These are the activations of a small neural network, seen along a few directions. Each row is one input.
Each table varies a few parts of the input and shows all the possible inputs, shuffled.
A made-up example of a description, with smaller parts first: one of 3 separate values, together with either a single point or one of 11 places along a line or (one of 5 places around a ring, together with one of 6 places along a line).
Shared parts are said once, and a part with two or three values counts as separate values.

Rows:
x1: [ -3   4   5  -7   4  -2 -13  -2   7 -19   2   1   4   2   0  -2   5  -7]
x2: [ -5   1  -1   9  11   7 -18   1   2  -4  -6  -1   6  -2   9   7   3  -8]
x3: [  1   2  -6   2 -13   3   4  19   1  12  -6  -3  -9  -9  -3  -2  -7   8]
x4: [ -9  -1   0   8  12   3 -21   6   6 -11  -7   2   1  -8   7   5   4  -4]
x5: [  0   0   0   2   2  -5  -9 -10   2 -12  10  -3   4  13   1   0   9 -13]
x6: [ -4   3   0 -11  -7   5  -2  16   4   2  -2   0   1  -5  -9  -5   2   3]
x7: [-12   0   2   7   6  -2 -19   4   7 -17  -4  -2   1   0  14  -1  -4  -6]
x8: [  4   2   0  -2   7   5 -11  -4   3  -4   0   4   8   0  -7   5  13  -4]
x9: [  9   3 -16   1 -11   2  14   3  -5  16  -3  -3  -8   4  -5   1 -14   3]
x10: [  5   4 -10   6 -12  -2  13   5   1   4   2  -4 -12   4   1  -4 -16   3]
x11: [ -1   4  -3  -5 -11  -2   5   1   4  -5   5  -5  -2   9  -3  -9  -6  -2]
x12: [ 5  1  1  1  4  5 -8 -9  0 -8  7 -6  8  9 -3  3 11 -8]
x13: [  6   2  -9 -10  -8   4   5   1  -1   3   4  -2   3   7 -11  -2  -2  -1]
x14: [ -3  -3  -3  16  11   3 -14  -5   0 -10  -1  -3   1   6  11   5   2  -9]
x15: [ 12 -37  56  -6  27 -37  82 -67 -49  57   6  29   1 -23   6  12  23  52]
x16: [ -3   2   5  -4   4   3 -15   3   6 -10   1   7   6  -3  -5   2  11  -6]
x17: [ -9   0   0  13   7  -2 -13  -7   3 -19   0  -6   5   7  14   0  -4  -7]
x18: [  2   5  -6 -12  -4   7   1   9   1  11   0   1   2   0 -10  -2   2  -1]
x19: [  1   2  -4  -1 -11   0   8  14   4   2  -3  -3 -12  -7  -1  -5 -17   5]
x20: [ 10   4 -12   2 -10   7  10  10  -4  19  -7  -2  -6  -5  -6   3  -7   4]
x21: [ -6   4   0  -9  -9  -3   0  12   8  -7   2   1  -3  -1  -2 -11  -6  -1]
Question: What do these inputs look like to the network?
Answer: either a single point or (one of 4 places along a line, together with one of 5 places around a ring)
Question: A walk changes only the place on the ring of 5. It starts at x11 and steps to x21. List the rest of the walk in order.
Answer: x6, x18, x13

Rows:
x22: [ -6  39 -65  10 -35  38 -70  72  44 -40 -10 -28  -7  14 -10 -10 -29 -42]
x23: [ 13  -4  -4  -2 -20  -7  31   0  -6  24   4  -4 -10   3  -7  -2  -8  12]
x24: [ -2 -10  21  -2  20  -4   1 -21 -11   2   1  11  11  -6   2   8  20   6]
x25: [  3  -9  22  -1  21   0   2 -28 -11   1   6   8  14  -2   2   9  21   3]
x26: [  5  -3  -5   1 -17 -14  28   5  -4  24  -2  -1 -17  -1   3  -4 -15  11]
x27: [  4  -5   7 -13 -11  -1  30   8  -9  22  -1   4  -6  -8 -11  -6  -4  21]
x28: [  3  -7  18   3  19  -5   5 -33 -11   0   5   7  12  -1   4   8  15   0]
x29: [  3  -2  -1  -5 -13  -9  29   5  -9  23  -7   6 -13 -11  -3  -4 -15  17]
x30: [  9  -3   0 -12 -15  -4  30   1  -8  21   4   1  -5   3 -13  -4   0  14]
x31: [-23  26 -27   5   4  22 -91  38  46 -78   2 -22  11  21   9 -10  -5 -54]
x32: [ -5 -13  15  12  24  -9   2 -27 -13  -3   0   5   6   0  14   7   8   4]
x33: [ -4 -10  20   3  23  -8   2 -20 -10   3  -2  13   5 -10  11   8  11   8]
Question: What do these inputs look like to the network?
Answer: one of 2 separate values, together with either a single point or one of 5 places around a ring
Question: The inputs of x23 and x28 match in every part but the choice among 2 separate values. If x30 is changed in the same way as x23 into x28, which row does it become?
Answer: x25

Rows:
x34: [ -7   1  -5 -10 -11  -1   5   3  11 -12  15 -12   0  16  -1 -12  -5   2]
x35: [  1  -4 -13  22   4   8 -15  -9   0   1   5   2   2   8   5  14   6  -9]
x36: [  3  -3 -15  12   2  -9   9  -2  -6 -15   7 -11  -3  14   5 -10 -21  -5]
x37: [-10  -4  21  13  18  -8 -13  -7   6 -17   2  -1   6 -13  21  -1  -1  -4]
x38: [ 13   0 -15  15 -18  -1  15   5   8  27  -5  -1 -18  -7  -4   6 -18  -6]
x39: [  3  13  -5 -18 -29  -1  20  16   6   3   0  -1 -12  -9  -7 -12  -9  16]
x40: [ -9  -9  22   9  19   4 -14   1   1 -23  -5   2   2 -15  15   5   5  -1]
x41: [ 10   3 -11  -6 -17   8  -1  -8   2  -5  15 -13   3  19 -14  -3  -4 -16]
x42: [ -5  -4  -8  15   6  16 -17   4   0   2 -11  -2   5   2   0  13  12  -2]
x43: [  3  -5 -13   9   3  11   0   8  -2   4  -3 -17   4   4   5   4  -9  -7]
x44: [ 12  -3 -17  15  -3   2   1  -9  -1   4   2 -16  -1  10   7   3 -16 -11]
x45: [-15  -9  -8  10   9   9 -17  11  -3   2  -9   3   1  -5   9   9   5   0]
x46: [ 15 -43  52   2  24 -42  75 -73 -55  66  -6  28  -2 -16   5  14  29  43]
x47: [  0  10 -17  -9   7  10 -18 -10  -3  -9  -1  10   9  16 -16   6  11 -14]
x48: [ -4   4  18 -10  17   4 -25  -1  13 -11  -2   7  14  -3  -3   4  19 -10]
x49: [-14   3  22 -18  19   3 -22   2   0 -24  -4   6   9  -5  -3  -2   5  -1]
x50: [ -5   4  -3   6 -16   3  10  27  -3  21 -13   1 -18 -14   6  -3 -20  27]
x51: [ 16  12 -14 -14 -26   8  15  10   4  10   4   1  -8  -4 -28  -2  -9   3]
x52: [-13  -2  -5  14   2  -1 -13   3   0  -7  -4   7   2   5  12  -3   3  -2]
x53: [  6   2 -11  -8  -9  14  -8   8   7   7   8 -15  10  10 -12  -6   1  -4]
x54: [ -2  -6  -2 -12  -9   4  -3  15   9   1  -2 -12   5  10  -1 -11  -2  -3]
x55: [-12   2  13  12  18  -3 -15 -21  -4 -23  -1  -2   3  -2  14   5  -5  -8]
x56: [ -4   1  -6   9  -3  -3   6   1   1  -6  -2 -13 -10  13  17 -10 -13   5]
x57: [-11   0  -3  -4   4   7 -23  13   5   1  -5   7   4   5 -12  -4  16  -3]
x58: [ -1  10 -12  -6   6  -9  -8  -6  10  -9   2   8   6  10  -3  -3  14 -24]
x59: [ -4 -10  -5   7   2   5   2  14   4   2  -2 -19  -7   4  15   0 -12  11]
x60: [ 14  10 -11 -17 -29 -10  21  11   1   0   0   5  -7  -5 -11  -6 -14  -1]
x61: [ -8   6 -14   8   7   5  -8 -12  -9 -10  -2   0  -3   9  10  11   0 -12]
x62: [ -5   4  19  -6  14 -13 -16 -11  13 -22   6  11  11  10   1  -1   7 -14]
x63: [ -2  10  -5   4 -12 -12  18  14   5  13  -8  -5 -20 -16   5 -12 -22  16]
x64: [  3   9   2 -12 -27   3   9  36   3  19  -2   5  -7 -11 -14 -11  -8  18]
x65: [  3   5  -8  14 -21  -4  24   9  -1   4  -2  -1 -25  -6   0  -5 -22  13]
x66: [-13  -3  21 -15  17  -8 -17  -5  11 -26   4   2   5  -5   5  -4   8  -5]
x67: [ -4  -6  10  10  17  11 -17  -9   7  -8  -3  -2  12 -25  19  10   8  -7]
x68: [ 17 -31  60 -26  29 -36  85 -66 -55  57   6  25   4  -9  -9  14  36  41]
x69: [ 17   5 -10  -9 -27  15  10  36   0  21   1   9  -2  -3 -25  -2  -5  13]
x70: [ 10   5 -11  12 -22   6  10  27  -2  22  -6  -6 -10 -14  -7  -1 -10  19]
x71: [  3   4  11  15  17   3 -16 -18   4 -15   3   0   4  -6  14  10   4 -11]
x72: [ -2   9 -18  -9  10  10 -22   4  -3   0  -5   3  11  -1 -19   3  18 -11]
x73: [  4  -1  10  -5  14   1 -20 -11  10 -19  10   9  11   2   4   9  14 -13]
x74: [  7   9 -15 -16  -4  -6   7  -4  -2 -15  11  -6   5  22  -2 -11 -12 -14]
x75: [-13   5  -2  -7  -1  -2 -15   4   5 -12   1   5   6   5  -2  -4  16  -5]
Question: What do these inputs look like to the network?
Answer: one of 2 separate values, together with either a single point or (one of 4 places along a line, together with one of 5 places around a ring)
Question: The inputs of x48 and x67 match in every part but the choice among 2 separate values. If x62 is changed in the same way as x48 into x67, which row does it become?
Answer: x55
Question: The inputs of x75 and x52 match in every part but the choice among 2 separate values. If x41 is changed in the same way as x75 into x52, which row does it become?
Answer: x44
Question: Change only the choice among 2 separate values in x56. List by row number the other rows that result.
Answer: x34
